Each row below holds a small network's activations on one input, seen along a few directions.
In each table, some parts of the input vary, and every possible input appears once, in random order.
Descriptions start from the smaller parts, as in this example, which fits no table here: one of 4 places along a line, together with either a single point or one of 9 places around a ring or (one of 2 separate values, together with one of 8 places around a ring).
Shared parts are said once, and a part with two or three values counts as separate values.
In the rows, 128 means zero.

Other details of the inputs shift rows strongly along two fixed directions, in all tables alike. That doesn't count.

A family of inputs:
row 1: [ 81 194 190 225 133 136 130  85 144  92  93 135 208]
row 2: [116 141  98  50  93  88 128 139 110 163 105  78 122]
row 3: [ 91 112  92  56  89 111 127  99 137 186 149 142 154]
row 4: [133  80 126  43 111  99  93  81 100 162 136 139 103]
row 5: [158 174  76  53  47  95  97  60 166 155 120 120 146]
row 6: [110 159 158 138  84 106  87  81 114 143 103 136 163]
row 7: [163  78  96  92 113 158 166 190 122 117 118 147  55]
row 8: [126 107  98  79  99 131 112 168 146 134 165 133  72]
row 9: [ 79 174 162 160 129  81 128 119 167  90 137  72 176]
row 10: [ 97 137 133 153 147 118 151  95 133 143 121 153 149]
row 11: [142  89  99  45  88 115  72  74  86 186 160 111  94]
row 12: [139  90  72 113 138 185 102 175 121 146 111 188 116]
row 13: [ 90 160 117  57  90  73 103 121 138 165 129  62 139]
row 14: [142 127 157 200 188 137 192 173 135  54  86 107 141]
row 15: [174  89 109 171 170 148 116 136  92 159 143 156  84]
row 16: [156 172 200 179 152 160 181 165 137  77 129 108 145]
row 17: [ 99 201 195 240 153 146 163  82 151  97 172  98 249]
row 18: [141 158 164 145 146 147 137 173 144 108 153 116 118]
row 19: [ 72 144 113  94  76  63 132 107 140 109 123  79 152]
row 20: [193  39  98 153 218 157 136 183  99 152 111 210  40]
row 21: [161  86 135 103 138 161  73 126  98 119 100 160  99]
row 22: [175  77  94 234 244 208 156 181 114 127 128 183  70]
row 23: [107 156 162 160 100 121 161 132 151  60 152 114 149]
Each input here is: either a single point or (one of 2 separate values, together with one of 5 places around a ring) or (one of 3 separate values, together with one of 4 places along a line).
A walk changes only the place on the line of 4. It starts at row 11 and steps to row 15. List the rest of the walk in order. -> row 22, row 17
Which other rows belong to the same alternative as row 23? List them by row number. -> row 2, row 7, row 8, row 9, row 13, row 14, row 16, row 18, row 19

A family of inputs:
row 24: [143 108 134 122 143 143 124 142 110 135 123 132 103]
row 25: [109 134 150 130 110 123 140 115 133 108 128 129 148]
row 26: [122 147 124 137 122 130 131 126 133 123 112 125 149]
row 27: [126 162 152 152 125 130 144 123 152  96 137 108 157]
row 28: [167  81  78 122 160 166 110 154 117 144 124 179  74]
row 29: [117 142 131 148 117 126 117 109 137 127 122 132 157]
row 30: [170 105 127 141 157 158 122 140 119 125 126 162 108]
row 31: [109 148 149 163 139 118 128  89 130 126 143 123 164]
row 32: [133 153 170 146 122 124 128  99 125 108 120 108 157]
row 33: [101 121  95  14  51  83  84 106 118 176 126 103 111]
row 34: [110 152 161 152 117 108 151  99 142 101 123 120 160]
row 35: [121 138 116 104 103 129 133 139 134 137 134 123 132]
row 36: [119 149 141 132 118 131 137 133 145 110 143 111 144]
row 37: [108 111  87  32  59  85  91  76 106 204 149 115 117]
row 38: [146 108 115 138 160 158 143 178 134 118 139 139  94]
row 39: [170  78  89  88 142 144 115 152 103 154 111 147  63]
row 40: [135 109  97 135 157 140 139 154 120 139 118 139 114]
row 41: [113 152 175 148 138 115 131 125 133 103 122 105 151]
row 42: [106 154 136 123 106 119 141 127 135 135 138 112 147]
row 43: [137 153 167 163 136 124 132  94 130 119 132 126 159]
row 44: [131 147 169 156 132 135 124 104 125 117 138 129 160]
row 45: [121 128 108 117 124 139 126 143 126 136 117 134 128]
row 46: [161 107 127 129 161 142 124 162 127 107 107 143  99]
row 47: [151 115 106 126 145 143 140 158 141 122 132 133  98]
row 48: [121 126 127 147 130 141 119 130 131 129 125 143 140]
row 49: [162 114 107 138 153 159 146 173 133 117 122 151 104]
row 50: [104 134 152 136 118 121 147 121 131 112 129 128 142]
row 51: [122 110 105 137 143 128 122 130 124 147 128 141 126]
row 52: [121 146 147 116 118  99 120 110 134 123 113 105 138]
row 53: [129 139 161 132 123 131 124 111 120 117 124 113 145]
row 54: [110 150 157 155 129 103 137 117 134 104 139  95 151]
row 55: [118 156 146 157 137 120 157 126 141 116 138 109 161]
row 56: [158 118 106 141 156 150 151 167 134 124 121 145 102]
row 57: [149 103 129 131 149 149 121 140 111 143 137 154 104]
row 58: [113 119 116 135 128 134 117 133 124 145 129 141 127]
row 59: [160 105 117 141 154 146 128 169 127 102 123 142  90]
row 60: [103 157 160 163 130 126 123  94 133 123 142 126 166]
row 61: [117 147 131 135 116 118 116  86 134 139 133 128 149]
row 62: [126 142 171 156 142 117 139 103 120 114 130 104 156]
row 63: [156 109 117 144 156 137 132 163 129 109 122 136  88]
row 64: [150  98 106 137 159 164 115 148 120 134 131 168  99]
row 65: [ 85 128  73  34  52  95 101 108 116 195 128 111 120]
row 66: [140 103 118 121 128 137 140 141 127 113 117 152 110]
row 67: [ 97 121  72  26  54  84 108 103 130 187 153  95 113]
row 68: [103 158 168 153 118 111 132 120 136 102 139  98 151]
row 69: [127 121 105 132 127 129 116 123 130 146 119 143 124]
row 70: [117 153 128 145 127 122 138 119 136 126 111 119 151]
row 71: [130  96 115 125 143 127 148 141 122 124 127 143 109]
row 72: [113 138 145 117 126  97 125 114 128 126 125 101 143]
row 73: [142 108 120 127 139 140 122 165 125 111 130 134  95]
The inputs of row 46 and row 72 match in every part but one. If row 30 is changed in the same way as row 46 into row 72, which row does it become? -> row 37
What is each input in this table made of? -> one of 5 places around a ring, together with either a single point or one of 9 places around a ring
Change only the place on the ring of 9 in row 58. List by row number the other rows that result. -> row 24, row 38, row 41, row 42, row 57, row 60, row 65, row 68
